A small network was trained on made-up records. Each row is its average activation on records with the value named, seen along a few directions.
Related values have similar rows: they may be neighbours, one step apart, or belong to one group.
In the rows, 500 means zero.
Random noise pushes rows far along 3 fixed directions. That doesn't count. These rows show it; they differ only by the noise:
[320 522 637 592 748 426 250 617 375 326 519 362 590 808 646 837 494]
[407 495 467 395 475 534 583 457 667 497 563 437 449 537 539 621 467]
[324 360 551 567 594 492 358 364 302 430 508 483 684 784 578 668 449]
[370 391 487 454 603 533 535 401 474 499 545 534 543 599 495 666 505]
[388 278 404 391 568 595 690 256 467 603 554 672 546 495 388 584 527]


Field Pibed:
d5: [608 568 509 566 293 551 290 413 399 534 442 604 548 575 496 332 549]
d2: [487 551 443 311 200 686 737 517 708 608 526 558 292 302 453 191 446]
d9: [476 582 634 526 637 331 516 759 600 396 649 285 367 344 534 787 554]
d8: [614 688 475 471 510 547 460 650 639 409 464 511 405 409 434 322 634]
d10: [595 756 686 854 503 393  48 511 323 198 454 325 648 859 807 488 472]
d1: [456 539 466 567 499 539 438 550 267 468 442 533 549 588 410 360 619]
d7: [409 536 509 530 581 570 363 651 410 418 509 583 522 636 553 512 453]
d6: [570 599 532 519 664 306 523 723 667 522 399 365 291 243 396 641 614]
d13: [466 426 547 510 374 486 480 410 415 435 393 450 716 693 743 403 366]
d4: [473 434 759 722 640 358 150 591 134 480 424 362 676 561 553 664 446]
d12: [517 388 452 331 726 617 774 584 332 660 499 867 400 234 107 410 682]
d15: [385 446 490 540 580 547 401 525 354 537 511 634 655 693 566 544 395]
d14: [626 375 532 717 631 348 284 398 278 511 404 458 693 584 520 535 519]
d3: [708 527 428 634 694 371 526 450 432 460 495 570 528 507 446 607 546]
d11: [419 231 541 546 861 466 534 481 223 554 527 619 588 468 416 684 559]
The values of Pibed form a ring.
Q: Going along Pibed from d15 by way of its neighbour d13, in what order are d8, d10, d1, d7, d3 met?
A: d3, d10, d8, d1, d7
Q: Which values are neighbours of d9? Give them in the order they are listed.
A: d4, d11

Field Gog:
u3: [522 430 562 450 791 410 553 592 576 623 626 452 490 333 295 724 598]
u11: [547 580 493 319 382 654 653 482 643 483 564 526 448 491 623 445 390]
u6: [609 627 408 739 406 368 364 373 459 424 431 260 585 555 718 430 442]
u8: [593 680 531 604 270 425 337 497 510 344 424 259 397 707 598 351 510]
u7: [435 349 524 371 348 623 696 245 566 613 551 543 500 285 474 487 344]
u12: [606 440 596 673 485 456 428 386 476 614 537 450 772 419 439 480 442]
u15: [487 715 315 215 534 638 665 719 744 606 468 538 359 423 523 448 559]
u5: [368 301 422 440 428 600 647 264 441 661 522 573 618 652 550 379 391]
u10: [352 690 632 472 475 289 285 697 563 385 474 244 439 704 795 721 250]
u1: [669 284 273 506  53 678 596 102 579 551 420 566 556 373 454  75 562]
u9: [376 564 475 281 602 552 530 743 542 602 658 805 248 359 333 610 678]
u14: [776 499 433 583 453 293 527 553 669 362 430 472 324 545 581 559 632]
u4: [484 432 514 384 290 433 715 451 731 548 522 324 393 311 489 561 367]
u2: [403 652 672 575 697 577 342 781 328 346 489 629 588 531 418 499 588]
u13: [409 532 533 643 889 550 438 737 316 401 457 645 446 507 263 563 664]
The values of Gog form a ring.
Q: Which values are neighbours of u11? Give them in the order they are listed.
A: u15, u5
Q: Which values are neighbours of u12? Give them in the order they are listed.
A: u3, u6
Q: Which values are neighbours of u2? Give them in the order they are listed.
A: u9, u13
Q: Which values are neighbours of u1? Give them in the order they are listed.
A: u8, u14
